These are the activations of a small neural network, seen along a few directions. Each row is one input.
Each table varies a few parts of the input and shows all the possible inputs, shuffled.
A made-up example of a description, with smaller parts first: one of 8 places around a ring, together with either a single point or one of 11 places along a line or (one of 2 separate values, together with one of 6 places along a line).
Shared parts are said once, and a part with two or three values counts as separate values.
(in the rows, 128 means zero)

Other details of the inputs vary at random and push rows far along two fixed directions, the same in every table; ignore that.

Rows:
R1: [123 183 122 133 193 159 114  97 137 107 102 109 106 108]
R2: [ 99 146 195 124 133  89 119  99 155 128 145 138  90 132]
R3: [119 188 115 166 181 139 143  89 126 119 111 112 101 104]
R4: [139 145  89 136 162 171 131 134 136 127 101 126 127 137]
R5: [135 163  77 172 151 172 132 129 107 110 114 122 130 108]
R6: [135  68 116 107  73 133 119 163 117 127 129 155 154 120]
R7: [139  98  89 137 101 141 125 151 115 109 144 145 147 122]
R8: [126  91  87 133 109 119 148 145 106 114 140 126 152 126]
R9: [124 157 101 137 133 129 129 140 126 121 126 115 123 136]
R10: [115 136 136 129 128 133 116 128 129 116 144 143 117 125]
R11: [ 91 177 243  95 116  72 108 106 168 144 158 133  82 159]
R12: [145 104  96 142  88 144 130 140 106 115 142 140 148 116]
R13: [113 126 136 145 126 112 125 126 138 119 129 136 121 121]
R14: [124 213 122 165 183 170 138 109 133 121 121 106  92 116]
R15: [105 119 206  93 102 111  99 115 149 138 141 146 109 130]
R16: [116  97 170 102  99  94 131 129 132 128 123 127 141 133]
R17: [117 120 210  86  92 112 114 124 157 145 144 141 101 139]
R18: [138  98  70 113 110 141 134 149 123 146 123 128 158 140]
R19: [116 130 189  92 111  96 111 114 164 148 139 131 128 160]
R20: [131 143 241 125 167  79  86 122 119 163 160 133  75 148]
R21: [120 127 132 125 160 124 136 102 140 123 114 113 139 140]
R22: [117 192 124 144 180 154 126 113 140 115 131 112  88 125]
R23: [154 110  97 141  82 151 140 151 112 123 143 134 140 125]
R24: [110 123 180 118 100 109 111 132 142 123 149 157 111 141]
R25: [131 153  79 164 155 138 155 118  97 108 109 106 142 116]
R26: [143  83  72 124 120 134 150 142 103 110 114 113 170 110]
R27: [120 137 138 118 144 152 122 118 149 141 123 130 110 145]
R28: [123 154 143 108 131 119 123 130 139 135 112 113 121 133]
R29: [116 135 135 121 155 124 140 114 130 123 114 108 132 114]
R30: [150 124  71 136  89 133 147 154  99 130 128 129 148 127]
R31: [112 130 154 116 152 111 133 107 142 130 110 125 132 148]
R32: [135 147 145 114 139 145 125 125 144 123 121 121 108 127]
R33: [116 203 128 160 183 158 125  95 124 115 121 118 100 108]
R34: [114 170 178 115 129  99 118 115 153 127 146 120 101 149]
R35: [123  61 157  95  67  96 129 145 137 142 141 155 145 117]
R36: [140 122  82 136  89 134 147 153 107 140 145 124 148 123]
R37: [124 149 122 162 136 127 139 113 124 121 118 126 124 110]
R38: [120 112 189 105 110  94 120 113 153 128 129 133 124 124]
R39: [144  74 115 108  66 142 127 174 124 135 129 145 148 126]
R40: [138 149  95 161 144 134 144 112 120 111 120 117 135 102]
R41: [122 171 125 140 205 138 129  80 154 120  97 112 112 124]
R42: [169  41 124 118 116 112 103 177  87 179 146 147 153 146]
R43: [158  87 151 123 145 112  94 157  91 167 136 117 122 123]
R44: [121 122 203 107  86 105 118 132 156 130 166 149 104 152]
R45: [136 136 145 118  85 105 134 129 126 134 149 128 131 136]
R46: [135  90  78 146 108 126 138 144 117 110 135 134 147 114]
R47: [140 154  62 157 150 170 136 156 115 108 117 124 127 124]
R48: [133 161  69 126 163 155 135 135 120 127 104  99 137 109]
R49: [126 112 170 122  91  90 144 114 120 121 148 132 138 134]
R50: [122 131  69 142 179 151 148 117 119 122 101 104 152 127]
R51: [129 185 117 138 196 171 122 101 152 120 100 105 107 137]
R52: [115 133 153 119 144 137 109 111 147 130 116 145 120 140]
R53: [110 177 130 139 205 135 129  89 158 132 101 118 112 118]
R54: [138 100  77 117 107 138 130 151 127 145 115 127 157 144]
R55: [128 160 142 146 120 147 132 125 127 126 131 127 105 132]
R56: [129 150 147 101 132 116 123 120 142 131 121 113 120 130]
R57: [146  86  84 122 117 151 124 139 126 123 125 147 161 131]
R58: [115 134 148 118 149 143 114 113 147 133 126 143 125 138]
R59: [127  61 158 102  64  95 126 143 134 140 130 153 141 124]
R60: [181  90  76 167 138 140 120 171  53 155 140 124 143 113]
R61: [123 100 120 129 109 107 139 132 118 112 142 123 147 128]
R62: [124  59 150 105  77  97 126 139 144 145 130 164 150 141]
R63: [128  92  81 139 108 120 145 146 102 111 129 126 152 127]
R64: [137 104  68 151 109 135 162 142  91 121 132 119 161 111]
Description of these inputs: one of 4 places along a line, together with either a single point or (one of 3 separate values, together with one of 5 places around a ring).
The inputs of R11 and R18 match in every part but the place on the line of 4. If R46 is changed in the same way as R11 into R18, which row does it become? -> R41
Change only the place on the ring of 5 in R8. List by row number the other rows that result. -> R2, R10, R11, R22
Change only the choice among 3 separate values in R52. List by row number the other rows that result. -> R57, R58

Rows:
R65: [149  87 134 109  63 121 130 164 118 151 144 145 141 141]
R66: [139 129  30 149 110 172 149 144 120 117 119 130 154 104]
R67: [156  88  45 124 116 148 140 161  99 136 115 120 172 134]
R68: [144 152  45 152 187 145 144 131 104 123 101  93 148 119]
R69: [ 96 199 143 137 197 145 138  76 165 104 100 106 100 129]
R70: [141  57 134 104  83 131 107 161 121 146 137 155 134 135]
R71: [158  84  47 132 101 133 153 166  85 131 132 119 163 113]
R72: [ 90 167 251 108  87  87 115  88 164 120 157 142  90 142]
R73: [123 207 140 127 205 147 113 108 146 124 107  99  97 141]
R74: [103 204 132 143 205 137 144  73 152  92  91  99 100 117]
R75: [126  66 162 112 100  89 109 138 123 141 147 144 142 132]
R76: [104 110 250 110 101  66 103 115 146 151 156 146 101 138]
R77: [117 165  65 143 164 176 141 125 142 105 103 116 134 114]
R78: [151  38  75 117  87 135 125 170  97 142 125 153 175 120]
R79: [108 168 232 137 151 100 104 100 142 138 145 137  76 141]
R80: [134 105 157 121  75  99 124 149 118 144 168 138 130 150]
R81: [141  81 184 114  81 117 107 146 129 146 156 160 127 137]
R82: [125 196  77 166 190 155 158  90 133  91  98 103 122  99]
What do these inputs look like to the network? -> one of 3 separate values, together with one of 6 places around a ring
The inputs of R82 and R71 match in every part but the choice among 3 separate values. If R74 is changed in the same way as R82 into R71, which row does it become? -> R68
Change only the choice among 3 separate values in R78. List by row number the other rows that result. -> R67, R69

Rows:
R83: [104  80 225  81  46  90  99 138 154 139 177 181 106 158]
R84: [130 144 196 114 140 113 102 111 172 149 113 120  99 149]
R85: [108 181 149 137 150 117 130  76 138 120 117 115 110 108]
R86: [184  72  90 152 109 107 115 183  46 148 161 143 143 114]
R87: [107 133 217 101  58  84 135 120 148 140 155 136 105 151]
R88: [128 104  81 152  76 138 149 166 117 124 145 132 151 127]
R89: [ 83 144 224  98 153  81 117  90 154 135 111 127  91 154]
R90: [132 188 159 127 193 144 106  96 159 140 108 122 105 136]
R91: [150  40 116  97  33 140 133 172 110 141 165 147 156 136]
R92: [144  67 111  98  47 130 128 189 112 133 143 134 159 128]
R93: [ 94 195 175 125 222 121 122  61 152 126 104  97 102 146]
R94: [151 121  29 164 132 155 153 141 100  95 116 128 173  93]
R95: [134 162  27 186 195 174 155 114 113  81  95 113 131  91]
R96: [131 149  51 149 223 153 140 116 124 127  89  80 140 103]
R97: [120 183 122 140 149 138 143 108 134 119 132 129 108 133]
R98: [148  86  77 126 124 162 120 167 114 130 116 146 169 121]
What do these inputs look like to the network? -> either a single point or (one of 3 separate values, together with one of 5 places around a ring)
